Each row below holds a small network's activations on one input, seen along a few directions.
Each table varies a few parts of the input and shows all the possible inputs, shuffled.
Descriptions start from the smaller parts, as in this example, which fits no table here: ring(5) and (point or ring(11) or (values(2) and line(6))).
Shared parts are said once, and a part with two or three values counts as separate values.
In the rows, zero is written as 128.

Other details of the inputs shift rows strongly along two fixed directions, in all tables alike. That doesn't count.

Rows:
R1: [110 127  80 149 175 162  69  85 168 151 153  86 159 126]
R2: [156 104 172 151 107  96 149 141 160 109 111 124 138 134]
R3: [152  53 172 156 150  90 152 171 180 130  92 156 113 156]
R4: [168 174 162  83  51  77 158 134  54  87 108 157  97  97]
R5: [ 96 212  74 102 136 191 128 101 119 138 157 115 134  96]
R6: [104 201  54 118 141 177  81  83 102 137 160  84 150 103]
R7: [ 97 226 103  91  78 133 121  96  91 126 152 112 128  90]
R8: [127 173 146 107  69  85 144 135  93 116 118 134 117 115]
R9: [160  86 154 129 140 116 140 145 150 123 108 168 108 129]
R10: [ 90 137  95 135 166 173 102 109 188 161 151 125 138 124]
R11: [ 99 139  97 130 165 176 105 103 177 155 149 132 137 116]
R12: [ 91 193  92  85 114 177 126 100  56 131 161 137 117 109]
R13: [146  70 161 135 135 127 152 153 124 116 124 145 119 151]
R14: [167 101 174 149 105 108 150 138 160 108 113 123 136 124]
R15: [160  96 152 135 133 116 156 161 146 119 108 150 115 133]
R16: [131 104 135 175 156 174 108  82 230 132 147  95 167 119]
R17: [179 168 134  81  73  72 146 158   6  95  96 133  95 108]
R18: [146 102 170 154 111  86 144 138 164 115 109 130 132 137]
R19: [135  91 152 132 134  98 141 162 150 136 103 162 110 145]
R20: [189  42 160 172 148  93 125 159 159 116  97 115 134 153]
R21: [ 83 205  93  89 107 164 146 126  50 130 156 119 129 122]
R22: [ 69 121 100 149 166 183 116 110 161 153 156 107 150 146]
R23: [139 160 117 113 102  80 130 155  58 118 107 116 117 133]
R24: [ 63 114  97 144 166 180 107 106 164 158 157 118 149 149]
R25: [149  83 139 146 134  76 113 153 124 131 102 127 128 153]
R26: [148 147 156  73  81 103 172 153  13 102 117 170  86 121]
R27: [ 99  63 122 151 187 176 103  94 194 154 153 133 146 148]
R28: [123  60 155 122 139 108 134 142 127 129 121 164 112 153]
R29: [112 138  83 166 169 163  95 110 164 146 145  69 170 136]
R30: [100 213  67  95 111 128  96 109  57 135 146 102 126 109]
R31: [156  91 175 138 112  95 128 119 164 116 114 142 125 123]
R32: [150 103 152 137 135 109 157 163 143 124 106 148 118 141]
Description of these inputs: values(4) and ring(8).
- Changing only the ring(8) part turns R25 into R17. The same change can be made to R19. Which row results? => R5
- Which other rows does R15 become when the values(4) part takes its other values? List them by row number. => R13, R14, R20

Rows:
R33: [135 189 114  99  87 104 126 126  72 117 125 120 118 105]
R34: [152  87 153 123 124  98 130 142 112 120 111 148 112 139]
R35: [138  95 151 124 127 104 151 162 113 125 110 155 109 147]
R36: [105 120 101 133 164 174 110 109 144 145 149 123 138 131]
R37: [ 94 141 104 128 146 152 123 126 136 146 141 126 133 135]
R38: [123 193  97 106 107 135 112 105  92 125 143 107 132 101]
R39: [ 90 130 117 129 152 182 125 102 175 146 155 140 135 122]
R40: [142 132 135 137 116 100 125 132 134 123 116 121 130 125]
R41: [134 119 136 134 122 102 126 136 129 126 117 128 128 134]
R42: [ 91 204  81  96 113 151 114 108  75 135 152 113 127 110]
R43: [105 113 117 153 155 146 117 122 172 145 137 115 145 141]
R44: [123 112 118 146 146 135 105 113 160 137 134 113 143 131]
R45: [145  81 152 119 130  94 136 154 110 126 106 161 104 146]
R46: [ 88 207  86  84 105 139 130 127  55 136 143 132 113 116]
R47: [152 129 141 137 117 113 137 135 133 116 117 119 131 124]
R48: [115 123 121 152 143 136 117 122 167 138 132 110 146 134]
R49: [ 89 205  86  98 110 143 121 116  78 136 147 115 127 114]
R50: [133  96 140 143 142 132 136 138 144 127 124 130 131 141]
R51: [127 128 117 139 139 151 119 116 142 129 138 110 144 125]
R52: [151  76 154 117 131  98 136 151 106 124 108 162 104 143]
R53: [123 113 122 157 152 153 121 118 172 134 137 106 151 133]
R54: [132 108 156 137 125 133 138 117 173 124 129 141 130 123]
R55: [129 108 136 125 139 131 143 146 119 129 123 145 118 141]
R56: [112 125 108 140 154 168 116 110 149 137 147 112 145 130]
R57: [143  97 136 138 138 118 116 123 141 126 123 125 132 133]
R58: [113 152 122 141 131 164 120  91 187 133 148 114 149 105]
R59: [165 106 165 136 104  70 144 157 128 112  96 137 117 134]
R60: [129 130 124 154 137 137 122 121 171 130 131 103 148 126]
R61: [124 101 156 134 131 139 140 122 169 129 131 150 125 128]
R62: [163 157 148  83  73  78 153 154  30  99 106 150  94 116]
R63: [167  74 166 125 123  91 142 154 107 113 104 155 108 142]
R64: [156 126 136 131 119 114 124 126 125 117 121 121 129 119]
R65: [135 101 137 123 140 131 138 141 114 127 123 147 117 139]
R66: [127 102 139 144 139 127 135 142 149 131 123 129 132 143]
R67: [142 188 118 100  89 118 138 127  69 110 127 119 120 104]
R68: [115 138 116 144 138 145 124 122 154 135 137 107 146 129]
- Changing only one part turns R42 into R44. The same change can be made to R43. Which row results? => R48
- Describe the family of inputs behind these rows. => line(4) and (point or ring(8))
- Which other rows does R63 become when the line(4) part takes its other values? List them by row number. => R36, R62, R64
- Start at R40 and move only the ring(8) part, one step at a time. The first step leads to R59. Which rows follow, in order? => R60, R47, R67, R64, R38, R33

Rows:
R69: [139  53 194 151 135 127 158 135 199 126 122 167 126 143]
R70: [120 184  96 152 128 158 109 106 157 130 143  80 162 109]
R71: [141  93 161  81 113  98 171 176  29 115 102 194  78 153]
R72: [108 186 109 154 115 145 116  95 166 129 146  75 164 108]
R73: [125 167 117 135 122 166 112  77 162 118 153  91 154  90]
R74: [172  23 147 158 171 119 111 131 144 123 111 134 131 156]
R75: [155  41 141 176 173  98 112 153 147 130 104 118 137 172]
R76: [ 82 152 110 120 152 182 128 100 153 148 156 143 126 119]
R77: [108 182  93 145 139 142 101 100 152 141 140  88 153 116]
R78: [100 181  96 137 130 172 131 117 159 137 147  99 151 117]
R79: [ 86 178  92 132 145 156 121 111 157 147 146 106 144 123]
R80: [142 243 103  57  60 109 136 111  10 106 134 135 103  76]
R81: [152 121 153  88  87  54 163 194  44 114  96 160  86 142]
R82: [145  71 180 166 128  96 153 148 206 121 111 131 139 147]
R83: [175 123 155 101  81  42 145 182  38 110  92 140  93 140]
R84: [139 162 103 132 129 177 109  84 151 120 154  97 153  97]
R85: [168 134 160 106  70  33 141 170  53 104  83 150  95 135]
R86: [133  54 154 160 150  93 125 155 186 138 105 146 130 156]
R87: [115 146  92 127 138 158  87  82 143 134 153 107 148 110]
R88: [122 138  91 124 151 170  88  96 128 138 152  97 142 110]
R89: [107 235 116  54  63 151 172 133  24 110 140 162  88  91]
R90: [135  36 140 162 179 111 131 165 151 136 105 138 127 173]
R91: [134  29 169 137 167 133 135 151 167 145 123 169 117 163]
R92: [ 72 139 102 118 147 179 119 101 145 152 156 144 125 126]
- Changing only one part turns R83 into R81. The same change can be made to R77. Which row results? => R79
- Describe the family of inputs behind these rows. => line(4) and line(6)

Rows:
R93: [133 131 124 157 150 148 120 110 178 134 138  89 156 121]
R94: [138  83 131 178 157 126  98 115 224 139 120 110 151 131]
R95: [ 84 145  67 133 173 195  98 104 134 152 164  99 147 130]
R96: [154 136 145 142 106 116 133 127 135 111 118 114 134 112]
R97: [148 100 161 117 109  89 173 177  83 106  98 162 101 151]
R98: [126 126 144  91 108  99 134 137  65 126 120 157  97 132]
R99: [135 107 137 101 124 124 137 136  88 121 126 154 103 130]
R100: [ 84 223  61  76 107 163 120 121  18 134 155 111 122 113]
R101: [116 169 136  87  89 122 167 136  63 108 127 159 102 121]
R102: [126 170 116  83 105 127 148 153  56 126 126 152  99 123]
R103: [125  69 174 119 115  76 159 171 129 130 106 173 104 153]
R104: [119 121 117 161 145 144 102 106 203 140 144  92 164 129]
R105: [166  91 157 145 138  85 133 144 161 124 106 125 129 137]
R106: [ 88 150  93 129 156 181 128 125 145 146 150 123 139 130]
R107: [132 123 135  92 118 134 137 133  93 126 132 162 101 122]
R108: [170 100 168 148 103  96 136 130 142 104 115 118 137 127]
R109: [ 79 186  60 105 149 200 105 108 105 151 168 110 138 116]
R110: [ 49 214  39 103 155 229  86  61 111 160 194  90 158 105]
R111: [ 93 198 110  83  98 130 133 119  50 131 141 144 104 115]
R112: [154  87 168 111 123 112 157 150 118 123 109 179  97 134]
R113: [101 203 101  93 101 129 145 145  46 130 129 135 114 125]
R114: [159  72 142 178 166 122 107 109 203 125 114 113 153 135]
R115: [155  72 146 182 151 124 105 114 214 125 111 114 151 131]
R116: [111 154 108 154 134 169 109  93 182 135 159  73 168 116]
R117: [145  83 151 178 147 135 120 123 218 132 122  99 153 130]
R118: [158 120 133 138 131  91 122 130 141 122 111 127 129 125]
R119: [117 127 113 163 150 146 102 111 210 143 135  95 157 122]
R120: [133 104 137 112 122  93 135 159  70 126 110 146 105 148]
R121: [121 115 111 167 151 144  91  95 206 139 142  94 163 127]
R122: [112 157 117 106 113 108 137 149  60 131 121 139 107 137]
R123: [130 134 151  92 105 116 162 147  92 118 119 173  97 125]
R124: [180  85 170 156 130  92 139 135 151 108 105 125 132 130]
R125: [141 101 171 122 114  94 154 152 110 120 105 172 101 141]
R126: [167  96 158 147 109  94 122 127 146 108 110 125 138 130]
- Describe the family of inputs behind these rows. => point or (values(3) and ring(5)) or (values(2) and ring(9))
- Which other rows does R104 become when the values(3) part takes its other values? List them by row number. => R105, R119
- Which other rows does R95 become when the values(2) part takes its other values? List them by row number. => R99

Rows:
R127: [136 119 138 132 131 138 140 127 142 126 127 135 129 125]
R128: [ 76 143  77 149 175 188  93  99 170 160 164  94 159 133]
R129: [120  70 144 163 166 145 130 129 200 140 130 135 140 149]
R130: [149 150 132  97  97  98 133 137  60 111 116 138 105 117]
R131: [103 167  96 128 137 181 114  90 147 135 158 106 150 108]
R132: [145 144 157  87  86  75 156 157  64 112 104 168  90 126]
R133: [141  56 165 162 153 129 140 140 190 130 117 141 130 151]
R134: [ 92 173  89 118 137 157 123 125 103 140 146 115 132 125]
R135: [135  89 160 129 125 102 145 150 135 127 109 158 114 140]
R136: [106 197  89  88 100 133 116 113  61 126 143 119 120 109]
R137: [132  65 136 167 173 144 123 133 186 136 126 120 145 155]
R138: [132  77 136 148 153 115 114 136 154 140 118 135 130 147]
R139: [ 94 173  75 132 152 190 105  96 136 144 161  89 154 115]
R140: [102 235  87 117  95 149 120  97 121 128 153  85 148  92]
R141: [148  69 161 141 137 111 127 131 168 127 117 147 123 138]
R142: [157 146 155  93  81  90 149 142  65 104 112 158  98 113]
R143: [173  90 163 157 113  67 132 150 148 111  93 117 133 138]
R144: [163 141 143  97  93  91 144 151  53 107 110 143 105 123]
- Describe the family of inputs behind these rows. => values(2) and (point or ring(8))
- Changing only the values(2) part turns R141 into R136. The same change can be made to R140. Which row results? => R143
- Which other rows does R142 become when the values(2) part takes its other values? List them by row number. => R130

Rows:
R145: [132  98 152 132 130 118 142 140 146 128 120 148 121 138]
R146: [158  87 145 156 140 111 119 131 163 122 115 114 139 135]
R147: [103 142  96 142 152 157 102 105 153 143 146 101 149 127]
R148: [135  93 142 139 139 113 127 137 140 131 118 135 126 142]
R149: [157  57 159 138 153 133 129 125 150 122 120 156 120 138]
R150: [143  98 150 142 128 117 136 136 148 122 119 131 129 135]
R151: [134  68 143 166 161 131 115 122 193 136 125 122 146 145]
R152: [181  64 199 133 106  64 162 168 137 106  87 169 103 140]
R153: [109 172  91 110 127 143 117 124  85 134 140 113 128 123]
R154: [133 151 116 123 116 118 119 123 109 124 128 114 132 120]
R155: [ 83 178  72 121 148 178 106 105 113 148 159 101 143 122]
R156: [137 159 124 124 110 122 126 120 124 120 128 116 132 112]
R157: [125  67 141 163 164 133 117 128 189 140 124 130 139 149]
R158: [155 128 171  82  75  61 173 179  45 105  93 182  78 132]
R159: [147  72 134 153 157 114 115 140 150 132 115 124 133 148]
R160: [109 140 114 112 132 141 136 137 105 136 134 140 119 132]
R161: [101 190  99 121 118 161 121 103 133 133 151 108 141 105]
R162: [145 166 149  87  75  90 164 155  51 105 113 152  97 118]
R163: [113 148 100 148 146 164 106  99 161 137 148  91 156 120]
R164: [139  68 144 172 163 138 117 120 200 134 127 114 151 143]
R165: [153 163 156  76  59  65 166 167  25 100 101 164  86 120]
R166: [153  72 160 120 132 122 131 129 132 121 121 159 112 131]
R167: [137 110 153 134 124 121 143 135 158 124 121 143 124 128]
R168: [120  65 131 160 177 148 117 131 185 146 129 131 139 153]
R169: [ 76 186  81 118 139 177 114 100 126 148 161 109 141 117]
R170: [114 183 101 112 110 136 119 114  96 127 141 110 133 113]
R171: [127 148 112 122 123 118 117 126 106 128 128 116 129 124]
R172: [ 88 171  82 118 142 169 114 114 110 144 152 113 136 124]
R173: [142 159 122 126 110 117 122 120 121 119 125 112 133 111]
R174: [113 192 106 112 106 143 126 110 108 126 142 112 134 105]
R175: [115 149 124 116 118 132 135 127 115 129 133 133 124 124]
R176: [119 151 128 116 116 137 142 128 119 125 134 132 125 121]
- Describe the family of inputs behind these rows. => values(2) or (line(5) and line(6))
- Which of the alternatives is R162? => line(5) and line(6)
- Which other rows does R168 become when the line(5) part takes its other values? List them by row number. => R152, R162, R169, R175
